These are the activations of a small neural network, seen along a few directions. Each row is one input.
Each table varies a few parts of the input and shows all the possible inputs, shuffled.
A made-up example of a description, with smaller parts first: one of 2 separate values, together with either a single point or one of 9 places around a ring or (one of 6 places along a line, together with one of 8 places around a ring).
Shared parts are said once, and a part with two or three values counts as separate values.
(in the rows, 128 means zero)

Other details of the inputs vary at random and push rows far along two fixed directions, the same in every table; ignore that.

Table:
x1: [171 112 185  91 151  94 150 106 129  68 121 157 113  82 164]
x2: [162 144 177  67 111  95 149 117 143 133 131 138 102  83 140]
x3: [114 146 164 127 103 153  83 113 126 138 147 147 109 142 104]
x4: [ 69 123  70 227 147 163 140 166 127 142 102 107 174 155 121]
x5: [ 36 100  51 180 130 112 126 124 122 145 132  58 182 160 125]
x6: [146 158 129 112  96 162  96 133 130 174 142 140 102 154  92]
x7: [ 38  86 110 129 138  42 163  94 134 103 127  51 182  91 169]
x8: [131 132 212  81 118  84 137  97 140  96 135 143 109  69 153]
x9: [162 125 165  46 115  83 130  92 133 119 144 126 102  99 141]
x10: [140 133 128 110 112 154  78 111 116 137 153 140 107 166 101]
x11: [ 71 133  51 188 119 147 135 161 131 182 121  83 165 162 107]
x12: [ 59 134  55 180 110 142 126 150 132 187 126  74 165 163 104]
x13: [187 118 165  81 147  99 157 118 131  88 118 152 110  89 159]
x14: [176 119 165  70 138  92 147 111 130  96 128 144 108  93 154]
x15: [163 130 123 129 134 166  98 134 113 122 136 158 109 163 111]
x16: [154 145 150 155 132 174 115 145 126 124 119 172 112 137 116]
x17: [162 128 184  86 140  73 190 124 150  98 103 137 122  48 173]
x18: [155 123 172  51 116  82 126  89 132 111 146 127 104  97 144]
x19: [168 159 139 145 116 203  84 151 119 150 134 181  95 170  89]
x20: [ 81 114  33 177 131 141 127 149 118 162 129  79 166 178 111]
x21: [ 56 106 115 157 146  64 194 133 146 115 100  72 181  73 172]
x22: [129 152 146 120  99 159  88 123 129 155 145 144 106 149  98]
x23: [ 82 131  50 197 133 153 147 172 130 172 108  92 168 158 115]
x24: [ 89 133  44 191 132 151 152 174 132 179 106  89 166 157 114]
x25: [167 141 123 124 115 189  65 128 108 139 155 167  93 188  87]
x26: [156 161 140 135 103 195  75 140 120 158 146 171  92 171  83]
x27: [120 149 157 125 101 155  86 116 127 146 146 146 107 144 102]
x28: [179 159 138 157 125 211  92 158 121 143 124 190  96 167  92]
x29: [170 137 130 140 130 196  71 133 105 122 145 180  97 184  94]
x30: [142 112 193  71 131  79 128  85 127  77 144 140 110  86 155]
x31: [ 53  95  52 201 155 122 143 143 118 123 115  77 186 154 136]
x32: [205 143 107 133 135 200  96 152 112 140 129 179  94 181  96]
x33: [132 148 153 133 110 160  96 128 126 140 141 154 108 142 105]
x34: [143 130 210  92 132  93 146 108 139  87 123 154 111  68 157]
x35: [ 56  88  99 136 145  49 176 109 134 104 121  59 180  91 170]
x36: [195 145 108 122 126 196  85 146 110 147 139 172  91 186  90]
x37: [165 109 192  93 153  92 147 102 127  61 122 158 115  80 166]
x38: [ 93 114  88 154 150  75 214 154 151 136  86  75 178  78 168]
x39: [ 80  97  72 122 140  54 187 124 138 133 116  52 175 100 163]
x40: [163 105 176  80 155  65 177 106 137  69 113 135 126  62 180]
Description of these inputs: one of 2 separate values, together with one of 4 places along a line, together with one of 5 places along a line.
Changing only the place on the line of 5 turns x2 into x33. The same change can be made to x6. Which row results?
> x27
Changing only the place on the line of 5 turns x28 into x4. The same change can be made to x15. Which row results?
> x31
Which other rows does x25 become when the place on the line of 5 takes its other values? List them by row number.
> x20, x30, x35, x39
A walk changes only the place on the line of 4. It starts at x17 and steps to x23. List the rest of the walk in order.
> x11, x12
